These are the activations of a small neural network, seen along a few directions. Each row is one input.
In each table, some parts of the input vary, and every possible input appears once, in random order.
Descriptions start from the smaller parts, as in this example, which fits no table here: line(4) and (point or ring(9) or (values(2) and ring(8))).
Shared parts are said once, and a part with two or three values counts as separate values.

Other details of the inputs vary at random and push rows far along three fixed directions, the same in every table; ignore that.

Table:
row 1: [ 1.21  1.49  1.47  8.00  3.41  1.96  1.41  0.01 -2.88 -0.51  5.48 -3.25]
row 2: [ 1.60  4.91  2.43  3.00  2.28 -2.33 -0.95  4.32 -3.75  2.97  2.99  0.23]
row 3: [-0.98  1.86 -1.23 -2.69 -3.83 -5.80 -2.21  0.48 -2.30 -3.71 -4.12 -1.01]
row 4: [ 0.85 -1.09 -2.33  1.94  1.47  2.42 -0.34 -5.28  3.19 -2.65  1.36 -0.88]
row 5: [-0.51 -4.45 -0.34  2.05  0.17  2.66 -0.71 -3.54  1.80 -2.69  2.63 -2.27]
row 6: [ 0.17 -2.88 -2.80  3.13  1.02  2.78 -0.06 -2.86  2.15 -3.00  0.62 -3.17]
row 7: [-1.22  2.14 -0.64 -3.48 -3.61 -6.36 -0.86 -1.78 -2.33 -3.63 -3.35  0.45]
row 8: [ 0.53 -3.02 -1.03  0.96  1.03  1.51 -4.00 -3.34  3.10 -1.75  4.28 -1.05]
row 9: [-1.64  1.15  0.39 -2.74 -5.52 -5.70 -2.67 -0.69 -2.37 -3.20 -3.58  0.43]
row 10: [ 0.37  3.71  4.23  3.47 -0.68 -0.98  1.41  3.37 -4.61  3.11  2.76  1.03]
row 11: [-0.40 -0.62 -0.99  0.80 -1.08 -3.35 -0.32 -4.57 -0.67 -5.70  2.20 -2.29]
row 12: [ 0.71 -0.13 -1.42 -2.20  0.87  3.02  0.21  2.52  2.63  2.78 -3.56  1.00]
row 13: [ 0.10 -0.89  0.16 -2.43 -0.89  3.14 -0.23  1.28  2.62  3.52 -2.96  2.36]
row 14: [-0.66 -2.53  0.35 -1.97 -1.02  3.02  1.50  1.82  1.73  3.24 -3.01  2.05]
row 15: [-0.64 -2.12  0.30 -3.87  1.65  1.76  3.07  1.43  1.46  2.54 -1.46  1.76]
row 16: [-0.21 -1.53 -1.01 -3.62  1.09  2.50  0.93  3.60  1.94  2.65 -1.44  0.29]
row 17: [ 0.38 -0.64 -0.35 -4.50  2.72  0.90 -0.35  1.59  2.74  3.19  0.38  3.02]
row 18: [ 0.34  4.63  2.82  4.12  0.90 -1.16  4.16  1.64 -4.44  2.84  0.77  1.28]
Each input here is: values(3) and (point or ring(5)).
The inputs of row 5 and row 1 match in every part but the values(3) part. If row 9 is changed in the same way as row 5 into row 1, which row does it become?
Answer: row 3
Change only the ring(5) part in row 15. List by row number the other rows that result.
Answer: row 4, row 7, row 11, row 18
Change only the values(3) part in row 11. List by row number the other rows that result.
Answer: row 10, row 16

Table:
row 19: [-1.75 -0.49 -1.21 -7.82 -3.66 -3.22 -0.26  3.82  0.67  0.62 -8.69  2.04]
row 20: [-1.78  2.80  1.15  0.04 -4.83 -7.87  1.02 -1.24 -5.37 -4.87 -3.40 -1.59]
row 21: [-1.50 -2.85 -1.24 -0.43 -2.25 -2.67 -0.86 -4.76  0.18 -5.83  0.27 -2.56]
row 22: [-0.74 -4.47 -1.80 -6.56  0.36  4.19  2.69  3.41  4.11  3.17 -5.39  1.91]
row 23: [-0.50  0.58 -1.10 -1.78 -2.03 -6.20 -3.72 -4.38 -0.47 -5.62  1.44 -0.93]
row 24: [-0.48  4.98  4.18  2.37 -1.96 -5.19  0.22  3.79 -6.14  1.44 -0.23  0.55]
row 25: [-0.24  4.94  1.80  2.79 -4.13 -8.73 -5.01 -1.48 -5.47 -4.98  1.99 -2.01]
row 26: [ 0.91  3.35  1.04  2.89  1.70  0.30  2.15  2.85 -2.60  1.97  0.50 -0.22]
row 27: [ 1.30  3.50  2.31 -0.85  3.29  2.94  3.66  5.00 -0.32  8.13 -0.28  4.66]
row 28: [-0.62 -1.98 -2.26 -1.63 -1.62 -1.95 -2.57 -2.18  1.72 -3.66 -1.97 -1.75]
row 29: [-1.46 -0.75 -0.91 -8.92 -2.80 -6.12 -2.85  2.81  0.41 -1.61 -4.52  1.11]
row 30: [ 1.33  8.31  4.25  4.55  1.76 -1.04  4.34  4.48 -5.97  5.84  1.09  3.02]
row 31: [ 2.25  3.59  2.01  5.68  4.86  3.59  2.51  3.42 -1.88  4.96  4.45  0.16]
row 32: [ 1.23 -3.94 -3.46  2.14  3.73  5.07 -0.70 -5.20  4.91 -2.23  3.79 -2.25]
row 33: [-1.87 -1.22  0.77 -7.71 -4.23 -2.72 -1.43  3.60  0.78  1.55 -6.72  2.75]
row 34: [-1.10 -4.22 -0.81 -8.42  0.12  1.76  0.74  4.11  3.90  3.10 -4.75  2.55]
row 35: [ 0.27 -5.78 -2.42  3.02  2.02  6.08 -1.11 -4.40  4.43 -2.05  3.88 -2.59]
row 36: [ 0.34 -3.25 -2.05 -5.70  1.42  2.51 -2.76  2.04  4.61  2.39 -0.84  1.89]
row 37: [-0.94 -3.77 -0.73 -2.64 -1.71  2.60 -0.91 -0.25  2.88  0.38 -1.87  0.52]
row 38: [ 2.50  2.50  0.64  7.99  3.73  6.63  0.98  0.32 -0.16  3.72  4.58 -0.36]
row 39: [-0.64 -3.40 -1.05 -3.84  0.50  1.24  0.05 -0.66  2.92  0.04 -1.05  0.73]
row 40: [-1.60  3.24  1.34  3.37 -5.55 -8.30 -0.80 -1.92 -6.32 -6.37 -2.13 -3.31]
row 41: [ 1.03  2.70  3.22  1.35  3.09  2.77  3.17  3.26 -1.18  6.46  2.26  3.56]
row 42: [ 0.11 -5.16 -2.03 -0.18  2.14  5.66  0.85 -4.27  4.96 -0.46  2.55  0.00]
row 43: [-0.12  2.47  2.34 -2.00  0.13  1.05  4.73  4.28 -1.61  5.79 -3.22  4.08]
row 44: [-0.04 -1.09 -2.21  0.31 -0.52 -4.08 -4.26 -5.80  0.45 -7.11  3.49 -3.16]
row 45: [-0.05 -5.34 -2.23  1.46  1.71  4.13 -0.22 -3.63  3.55 -2.86  3.14 -2.81]
row 46: [ 1.90  3.66  2.12  4.98  2.39  3.48  0.64  2.75 -1.39  5.01  2.64  1.03]
row 47: [ 1.20  5.62  1.36  9.43  1.05 -2.75  0.95 -3.08 -5.63 -3.25  5.05 -3.21]
row 48: [ 1.04 -4.53 -3.03  6.09  1.31  6.86 -1.24 -6.68  4.03 -3.69  3.96 -3.78]
What is each input in this table made of?
Answer: line(5) and (point or ring(5))
The inputs of row 48 and row 20 match in every part but the line(5) part. If row 33 is changed in the same way as row 48 into row 20, which row does it become?
Answer: row 39
Change only the line(5) part in row 38. List by row number the other rows that result.
Answer: row 19, row 26, row 30, row 47
